These are the activations of a small neural network, seen along a few directions. Each row is one input.
In each table, some parts of the input vary, and every possible input appears once, in random order.
A made-up example of a description, with smaller parts first: values(3) and (point or ring(11) or (line(4) and ring(5))).
Shared parts are said once, and a part with two or three values counts as separate values.
In the rows, zero is written as 128.

Other details of the inputs vary at random and push rows far along two fixed directions, the same in every table; ignore that.

A family of inputs:
row 1: [ 62 248 135 144 142 135 159 151  79 112 134  49  77 192]
row 2: [129 116 134 139 128 115 109 109 157 105 119 135 142 129]
row 3: [ 87 186 142 126 111 139 141 137 108 117 134 105 107 154]
row 4: [130 110 135 136 114 114 133 142 141 117 138 147 139 124]
row 5: [189 127 109  88 156 128 165  95  65 186 108  82 121  73]
row 6: [125 114 136 140 128 116 115 103 158 105 119 139 135 129]
row 7: [118 111 125 134 127 136 110 124 147 128 128 152 129 130]
row 8: [130 112 133 126 106 123 122 145 142 122 133 143 140 124]
row 9: [155 122 118 112 142 126 155 110  95 154 132 106 128  98]
row 10: [119 109 125 134 134 138 110 121 145 120 135 152 131 130]
row 11: [ 89 186 133 136 132 141 132 133 111 120 127 104  98 166]
row 12: [132 110 124 137 126 126 113 142 149 124 125 142 134 136]
row 13: [159 125 119 110 157 130 145 106  98 158 103 109 103 114]
row 14: [ 82 182 143 126 113 141 139 135 108 118 138 106 113 147]
row 15: [128 113 127 147 128 105 123 111 161 108 127 133 142 130]
row 16: [123 111 125 132 134 137 105 127 144 121 135 148 138 131]
row 17: [118 109 137 125 113 136 123 125 138 119 140 151 140 121]
row 18: [132 112 135 131 113 120 124 145 138 115 133 145 144 123]
row 19: [123 109 118 142 134 129 118 130 148 123 144 144 137 130]
row 20: [123 110 140 123 106 127 125 134 142 121 128 151 130 124]
row 21: [158 131 123 101 132 130 145 114  97 157 115 110 122 106]
row 22: [122 111 118 143 127 127 118 133 151 130 137 144 135 129]
row 23: [124 113 120 138 126 133 108 135 148 128 132 143 140 129]
row 24: [128 112 138 121 107 126 119 140 141 122 129 147 136 125]
row 25: [125 111 120 137 133 134 108 132 145 121 139 143 142 129]
row 26: [128 113 129 133 105 121 129 139 145 129 141 145 138 124]
row 27: [130 116 128 143 128 111 113 114 158 105 122 131 147 129]
row 28: [128 109 133 132 106 117 130 143 144 124 138 144 135 124]
row 29: [211 100 100 102 185 115 170  92  77 184  95  96 111  80]
row 30: [122 111 135 123 114 135 117 131 137 120 140 147 147 121]
row 31: [130 110 130 131 127 129 109 137 148 124 122 147 129 138]
row 32: [156 128 112 110 156 135 134 106  98 162 110 108 118 108]
row 33: [ 97 186 140 136 143 135 131 144 108 110 125  99 105 166]
row 34: [129 111 118 144 125 125 121 136 152 130 133 145 132 137]
row 35: [ 66 238 153 130 125 136 151 153  78  98 135  69  95 177]
row 36: [207 120 103  97 188 122 165  94  64 182  91  82 110  85]
row 37: [164 125 122 113 166 128 148 106  96 151 103 111 106 112]
row 38: [131 114 120 138 124 130 111 138 149 128 128 144 137 136]
row 39: [126 110 142 127 113 125 127 134 139 114 129 153 133 124]
row 40: [122 115 135 121 107 133 117 134 141 126 135 147 144 120]
row 41: [129 114 126 133 125 133 107 133 148 129 124 149 132 138]
row 42: [ 94 186 136 130 110 134 137 149 110 118 139  98 118 153]
row 43: [124 111 131 128 113 132 120 136 138 120 145 142 150 119]
row 44: [122 112 130 133 107 124 128 136 144 129 144 143 142 118]
Description of these inputs: line(4) and (point or (values(2) and line(5))).
The inputs of row 2 and row 15 match in every part but the line(4) part. If row 31 is changed in the same way as row 2 into row 15, which row does it become? -> row 1
Start at row 39 and move only the line(4) part, one step at a time. The first step leads to row 35. Which rows follow, in order? -> row 18, row 4

A family of inputs:
row 45: [ 65 131 143 174 102 126 100 162 191  87 143 173 122 180]
row 46: [ 54 134 156 155  83 136  94 169 179  86 158 172 147 161]
row 47: [ 76 144 149 172 120 116  87 147 189  64 124 148 135 176]
row 48: [150  77 121 121 119 123 122 129 143 147 136 147 151  95]
row 49: [107 219 142 105 136 145 156 143  58 133 119  69  84 163]
row 50: [105 216 137 133 175 126 148 110  80 106 100  52  82 166]
row 51: [190  95 110  99 146 119 164  95  86 171 123 111 133  65]
row 52: [177  99 109 107 143 133 147 126  99 165 124 125 136  87]
row 53: [ 88 142 145 134  97 128 120 137 141 106 142 141 133 133]
row 54: [161  88 101 134 157 135 109 102 145 143 128 147 146 115]
row 55: [132  73 124 132  98 128 100 154 170 125 140 174 159 114]
row 56: [196 102 116  98 137 117 170  93  90 167 118 110 138  74]
row 57: [ 65 144 135 164 116 145  75 138 185  86 141 160 138 176]
row 58: [126  76 131 135  90 116 110 136 170 116 148 167 161 106]
row 59: [ 60 135 150 152  80 140  89 179 177  85 150 176 145 164]
row 60: [170  80 121 116 111 123 116 145 143 147 124 151 148 108]
row 61: [190  94 108 129 177 103 137  96 120 141 101 116 136 103]
row 62: [111 212 132  97 151 149 167 127  42 147 117  59  83 139]
row 63: [109 212 137  99 143 137 175 107  46 139 125  54  84 129]
row 64: [172  71 103 132 145 112 132 116 149 157 118 147 127 106]
row 65: [159  84 128 118 100 112 134 116 147 135 130 144 157  96]
row 66: [192  77  97 126 165 115 153 106 120 172 114 137 119  95]
row 67: [199  90 112 102 141 127 144 128 102 171 117 131 137  90]
row 68: [170  80  98 125 157 130 105  93 148 154 118 138 144 104]
row 69: [ 84 135 139 157 119 132 117 147 160  99 135 152 106 174]
row 70: [ 90 144 153 137  82 124 122 141 157  96 141 148 143 145]
row 71: [ 87 213 153 114 114 135 161 124  85 109 133  80 100 157]
row 72: [182  86 112 106 149 128 151 111 102 171 128 125 139  76]
row 73: [110 146 142 128 104 134 115 161 134 119 128 141 127 150]
row 74: [ 93 218 123 125 171 156 136 100  74 128 117  62  84 167]
row 75: [ 76 204 147 118 132 146 148 136  81 120 139  84  97 156]
row 76: [148  76 122 151 137 100  95 123 185 104 116 155 156 127]
The inputs of row 53 and row 51 match in every part but one. If row 59 is changed in the same way as row 53 into row 51, which row does it become? -> row 52
What is each input in this table made of? -> line(4) and (values(3) or line(5))
Which other rows does row 50 become when the line(4) part takes its other values? List them by row number. -> row 47, row 61, row 76
Which other rows does row 71 become when the line(5) part takes its other values? List them by row number. -> row 49, row 62, row 63, row 75
